Look-ups in named tables: a row name and a column name give one cell, copied from the table.

Table naze
|  | tel | rakul | pez | gim | fid | kek |
|---|---|---|---|---|---|---|
| rit | -8866 | -12532 | -9984 | -17496 | -12984 | -13326 |
| gifavu | 13776 | -53867 | -7655 | 6182 | -1649 | -13353 |
| nev | -12150 | -14605 | -8897 | -13490 | -9438 | -9548 |
| bub | -17121 | -10060 | -18224 | -16644 | -18281 | -17531 |
| gan | -42751 | 3208 | -14800 | -33628 | -13668 | -4651 |
| kur | -23870 | -22543 | -24966 | -56478 | 25573 | 2571 |
| zon | -8426 | -27001 | -21943 | -6559 | -16267 | -21527 |
| duz | 16523 | 8498 | -2382 | -1738 | 19382 | 16471 |
| mevedo | 1756 | 34443 | 18707 | -17839 | -20867 | -3910 |
| mema | -51411 | -66427 | -44825 | 9373 | -17531 | -21061 |
| duvun | -22881 | -57674 | 37557 | -43778 | 37294 | 53552 |
| zamo | -83987 | -47651 | 1134 | -54809 | -30339 | -16306 |
| zut | -75678 | 14186 | -32998 | -50170 | -30961 | -17244 |

rakul of rit is -12532
fid of duvun is 37294
fid of mevedo is -20867
rakul of gan is 3208
tel of bub is -17121
fid of zut is -30961
rakul of zamo is -47651
pez of bub is -18224
gim of gan is -33628
pez of gifavu is -7655
fid of mema is -17531
rakul of mevedo is 34443

Table lige
|  | redapi | pak | rosu | benosad | rimul | mer | ludov | tel | ziliver | saduzi |
|---|---|---|---|---|---|---|---|---|---|---|
| vid | -130 | -42 | 7 | 145 | 230 | -9 | -339 | 138 | -16 | 14 |
| vek | 87 | 554 | 523 | 199 | 441 | -312 | -74 | 376 | -79 | 246 |
| did | 367 | 59 | 258 | -40 | 72 | 262 | 187 | 92 | 569 | 90 |
| luvebo | 416 | 35 | 372 | -344 | 31 | -2 | -89 | 176 | 14 | -416 |
| fet | 367 | 142 | 196 | -166 | 57 | 349 | 187 | 162 | 475 | -43 |
| megatuv | 91 | 67 | 406 | -233 | 415 | -173 | -293 | 46 | 277 | 11 |
| zulifed | -46 | -206 | -5 | -345 | 82 | 210 | -410 | -25 | 13 | -2 |
| rokola | 194 | 30 | 216 | -302 | -51 | -120 | 253 | 467 | 252 | 207 |
| nivopib | -58 | -133 | -306 | -610 | 194 | 331 | -203 | 210 | -65 | -423 |
| runaka | 122 | -181 | 110 | -312 | 271 | -43 | -306 | -95 | 90 | -372 |
| vokisa | 315 | -25 | 31 | -69 | -208 | 367 | 266 | 82 | 383 | 146 |

What is the rosu of vokisa in lige? 31
What is the tel of rokola in lige? 467
What is the redapi of luvebo in lige? 416
What is the mer of zulifed in lige? 210
What is the ziliver of did in lige? 569
What is the pak of vek in lige? 554
What is the rimul of zulifed in lige? 82
What is the pak of rokola in lige? 30
What is the rimul of fet in lige? 57
What is the benosad of fet in lige? -166
What is the tel of did in lige? 92
What is the saduzi of vid in lige? 14

kub:
	rul	gako
nov	68.067	81.851
keb	48.914	42.271
feterer	46.100	33.299
bofutur	27.594	35.105
bapav	58.358	55.755
ribima	63.784	40.292
pitu	62.094	11.824
baro	48.455	44.210
bekozag	53.748	59.663
nakudad	47.515	60.773
gug	51.831	41.775

keb, rul -> 48.914
pitu, gako -> 11.824
bapav, gako -> 55.755
bapav, rul -> 58.358
baro, gako -> 44.210
gug, gako -> 41.775
feterer, rul -> 46.100
baro, rul -> 48.455
feterer, gako -> 33.299

Table fel
	teg	zib
tor	63	163
sesez	100	230
vipom	58	127
vok	120	111
nimog	179	216
vipu	103	209
lesevab	148	239
roko	106	174
dal	163	240
dufulo	136	160
netu	163	120
turepur	112	148

tor, teg: 63
vok, teg: 120
dufulo, zib: 160
sesez, zib: 230
vipom, teg: 58
vipom, zib: 127
netu, teg: 163
sesez, teg: 100
roko, teg: 106
nimog, zib: 216
dal, zib: 240
Row with the largest zib: dal

garik
columns: suteku, lev, miv, gidom
zetem: [35.0, 57.5, 39.7, 50.2]
tal: [42.6, 47.3, 47.4, 48.9]
nikuz: [44.6, 45.6, 54.0, 46.0]
kanizi: [75.3, 0.2, 87.8, 22.8]
zav: [34.4, 36.1, 58.3, 29.2]

zav, suteku => 34.4
tal, miv => 47.4
nikuz, miv => 54.0
nikuz, lev => 45.6
kanizi, miv => 87.8
tal, gidom => 48.9
zetem, lev => 57.5
zetem, miv => 39.7
tal, suteku => 42.6
zav, gidom => 29.2
Row with the largest suteku: kanizi

doz:
,tigikim,tane,dogan,toguvef
rar,13657,-9995,3541,11186
nul,6813,-230,3981,-3019
mikoru,8926,59553,-29061,30746
sokivog,-15814,-1037,3316,-31369
mikip,31246,8491,-15380,-10542
rap,491,3462,-7216,-64907
boneguv,51899,-20966,-25788,12924
tun,-36689,4085,25562,-57232
totonik,-18913,-30324,34831,460
mepa,-673,-3095,6793,-19903

tun, tigikim -> -36689
mikip, tigikim -> 31246
totonik, tane -> -30324
mikoru, dogan -> -29061
rap, dogan -> -7216
sokivog, tane -> -1037
rap, toguvef -> -64907
rar, toguvef -> 11186
mikip, dogan -> -15380
rar, tane -> -9995
boneguv, toguvef -> 12924
mepa, toguvef -> -19903
sokivog, tigikim -> -15814
nul, tigikim -> 6813
mikoru, tane -> 59553
totonik, toguvef -> 460
nul, dogan -> 3981
mikoru, toguvef -> 30746
tun, toguvef -> -57232

fuvap =
	someg	badir	ses	gatodu	mifogo	dar	vafi	pepose	dig	pon
nopa	-3337	-7799	1139	12419	15563	-51496	5792	-13445	-36421	-20950
sen	-37564	24036	14338	1780	9891	-26049	-54865	-75832	-34282	-9964
kis	28375	-12713	-12283	-55106	51794	-52966	39914	-5472	-13850	50866
pumus	24366	-14828	19470	-5323	20490	-1594	27176	5608	-10316	-50081
tukugap	52253	-20943	-27675	-69164	56094	-3111	53713	274	-7546	12980

dig of nopa is -36421
someg of nopa is -3337
pepose of kis is -5472
badir of pumus is -14828
gatodu of kis is -55106
gatodu of pumus is -5323
pon of nopa is -20950
pepose of tukugap is 274
someg of kis is 28375
badir of tukugap is -20943
gatodu of sen is 1780
someg of pumus is 24366
dig of tukugap is -7546
vafi of sen is -54865
badir of sen is 24036
pepose of pumus is 5608
pon of pumus is -50081
dar of pumus is -1594
ses of tukugap is -27675
Row with the largest dar: pumus

kidoges =
|  | paz | fute | zoduzup | busu | fasaf | nok |
|---|---|---|---|---|---|---|
| dubikaz | -0.5 | 0.6 | -0.3 | -1.0 | -0.5 | -0.6 |
| nofo | -0.2 | -0.7 | -0.6 | 0.1 | -0.7 | -0.3 |
| zisoso | 0.3 | -0.8 | -0.2 | 0.5 | 0.2 | 0.2 |
| lomi | -0.4 | 0.7 | -0.1 | -0.8 | -0.4 | -0.5 |
| dasit | -0.5 | -0.2 | -0.5 | -0.5 | -0.7 | -0.5 |
| babazal | -0.4 | 0.1 | 0.0 | -0.5 | -0.3 | -0.4 |

What is the fasaf of dubikaz in kidoges?
-0.5
What is the busu of lomi in kidoges?
-0.8
What is the fute of zisoso in kidoges?
-0.8
What is the busu of dasit in kidoges?
-0.5
What is the zoduzup of dasit in kidoges?
-0.5
What is the fute of dubikaz in kidoges?
0.6
What is the fute of dasit in kidoges?
-0.2
What is the fasaf of babazal in kidoges?
-0.3
What is the busu of zisoso in kidoges?
0.5
What is the zoduzup of zisoso in kidoges?
-0.2
What is the paz of babazal in kidoges?
-0.4
What is the nok of nofo in kidoges?
-0.3
What is the zoduzup of nofo in kidoges?
-0.6
What is the paz of zisoso in kidoges?
0.3
What is the zoduzup of babazal in kidoges?
0.0
What is the fute of babazal in kidoges?
0.1
Which row has the largest busu? zisoso

